A small network was shown many inputs. Here are its activations along a few directions, one row for each input.
In each table, some parts of the input vary, and every possible input appears once, in random order.
A made-up example of a description, with smaller parts first: one of 2 separate values, together with either a single point or one of 11 places along a line or (one of 4 places along a line, together with one of 8 places around a ring).
Shared parts are said once, and a part with two or three values counts as separate values.
In the rows, zero is written as 128.

Other details of the inputs shift rows strongly along two fixed directions, in all tables alike. That doesn't count.

Table:
r1: [138 125 127 120 128 131 124 128 136 127 128 133 127 135 131]
r2: [124 132 132 132 129 123 127 131 128 130 138 127 127 127 123]
r3: [138 123 126 126 126 132 126 124 133 134 125 133 126 131 130]
r4: [133 136 126 128 120 130 131 134 127 123 127 130 127 129 138]
r5: [127 133 132 126 131 123 125 128 131 126 139 125 132 131 124]
r6: [120 126 120 145 123 122 130 129 132 139 132 130 124 118 129]
r7: [133 122 131 121 136 138 126 127 126 129 135 132 136 128 127]
r8: [133 125 134 123 126 130 128 120 117 128 120 132 136 121 135]
r9: [133 134 122 123 126 128 126 131 137 123 130 131 129 137 132]
r10: [136 123 135 125 131 139 133 122 116 133 131 132 136 120 132]
r11: [131 135 124 126 128 123 126 131 143 125 132 131 127 141 128]
r12: [121 115 115 180 145 150 138 125 133  73  92  72  98 117  96]
r13: [121 124 118 143 121 127 129 130 125 136 131 131 127 116 134]
r14: [130 133 122 129 123 128 127 134 133 127 129 132 126 133 131]
r15: [141 127 131 124 122 134 131 123 127 131 123 132 127 126 136]
r16: [136 125 129 123 130 126 126 128 142 129 129 133 125 139 127]
r17: [124 137 131 126 123 129 127 131 118 123 123 129 134 123 136]
r18: [128 125 127 130 134 134 128 132 120 135 134 132 132 123 126]
r19: [131 128 131 129 130 135 133 131 114 131 132 131 133 120 133]
r20: [ 54 108 101  30  94 137 200 129 100 140 112  93  89 143 110]
r21: [131 129 129 134 124 117 125 130 134 133 128 128 116 133 129]
r22: [132 128 124 133 127 123 128 132 137 135 127 133 122 134 127]
r23: [124 126 122 142 117 128 134 128 118 131 129 131 129 114 140]
r24: [128 131 131 127 124 128 127 129 115 127 121 130 133 120 136]
r25: [123 135 132 125 127 116 121 126 131 123 128 125 130 133 128]
r26: [124 129 133 132 127 115 122 127 125 132 124 127 124 126 128]
r27: [120 126 124 146 119 115 127 127 129 136 133 126 120 117 131]
r28: [126 133 128 125 135 130 128 130 134 128 138 129 136 133 122]
r29: [127 127 128 133 135 129 129 131 127 137 134 132 130 125 121]
r30: [127 134 131 128 129 137 132 133 117 126 135 130 135 123 134]
r31: [134 120 130 126 135 138 128 123 122 136 133 133 134 124 125]
r32: [124 133 128 131 134 130 129 133 131 132 137 132 132 129 122]
r33: [128 134 124 132 125 123 128 134 140 129 130 133 123 137 127]
r34: [140 129 131 119 124 133 129 128 131 124 125 130 128 130 137]
r35: [124 129 128 131 131 122 124 129 127 134 123 132 130 127 125]
r36: [136 123 128 128 129 127 127 124 139 136 127 133 124 134 126]
r37: [132 122 129 124 130 129 123 121 123 132 122 133 134 125 129]
r38: [123 135 128 123 131 122 123 128 133 125 127 129 135 134 126]
r39: [131 124 130 118 131 129 121 125 126 125 124 132 136 130 130]
r40: [121 129 118 141 120 127 128 134 127 133 131 128 131 122 134]
r41: [130 122 131 126 132 124 124 121 129 134 123 133 132 128 125]
r42: [123 134 127 127 127 127 122 131 124 126 125 131 133 127 130]
r43: [136 124 133 129 125 121 125 121 136 135 127 128 118 133 129]
r44: [127 127 132 134 131 122 127 129 124 135 135 128 126 124 123]
r45: [129 124 131 121 133 124 123 125 132 127 125 132 134 134 126]
r46: [136 131 127 129 121 130 131 132 124 129 124 131 125 126 137]
r47: [126 128 126 128 129 126 122 130 121 131 123 132 132 124 130]
r48: [130 120 117 160 159 163 132 121 129  60  85  78 111 125  95]
r49: [128 134 129 133 122 117 126 132 137 127 131 128 118 136 129]
r50: [127 132 126 123 135 136 126 130 127 126 138 129 137 130 128]
r51: [134 128 123 131 125 128 126 133 130 133 126 133 124 130 131]
r52: [132 124 137 124 132 125 124 125 130 130 137 128 130 129 123]
r53: [132 121 131 128 136 133 129 123 129 138 134 133 133 126 120]
r54: [135 126 135 119 133 140 130 127 120 127 133 130 137 124 133]
r55: [135 126 134 124 126 121 123 125 140 128 130 128 119 138 130]
r56: [123 131 123 140 116 128 132 133 121 129 128 127 133 119 141]
r57: [120 135 133 131 125 116 121 129 128 127 127 127 126 129 128]
r58: [125 131 127 129 132 135 128 133 124 130 136 131 134 126 127]
r59: [132 121 136 129 132 126 127 121 127 136 135 128 128 124 121]
r60: [135 138 126 121 123 130 131 131 131 120 128 128 130 132 138]
r61: [131 123 132 123 137 133 127 127 133 131 136 132 134 131 121]
r62: [130 135 131 121 131 137 131 130 120 123 136 127 138 126 134]
r63: [131 135 129 127 124 117 124 129 140 123 132 126 122 139 130]
r64: [128 125 136 122 130 118 120 123 130 126 126 127 129 132 128]
r65: [121 135 128 130 129 122 123 131 131 129 126 131 131 130 125]
r66: [119 130 120 143 122 122 129 133 134 136 131 127 128 124 129]
r67: [133 128 135 117 127 131 126 125 121 122 122 130 137 125 136]
r68: [129 122 136 128 128 118 122 119 127 132 124 128 127 126 127]
Each input here is: one of 4 places along a line, together with either one of 2 separate values or (one of 3 separate values, together with one of 5 places around a ring).
Question: The inputs of r65 and r17 match in every part but the place on the line of 4. If r35 is changed in the same way as r65 into r17, which row does it become?
Answer: r24
Question: Change only the place on the line of 4 in r60. List by row number the other rows that result.
Answer: r9, r11, r63
Question: Change only the place on the line of 4 in r5. List by row number the other rows that result.
Answer: r28, r50, r62
Question: Change only the choice among 2 separate values in r56. List by row number the other rows that result.
Answer: r23
Question: Change only the choice among 2 separate values in r12. List by row number the other rows that result.
Answer: r27
Question: Change only the place on the ring of 5 in r26. List by row number the other rows that result.
Answer: r25, r57, r64, r68
Question: Change only the choice among 3 separate values in r61. List by row number the other rows that result.
Answer: r16, r45
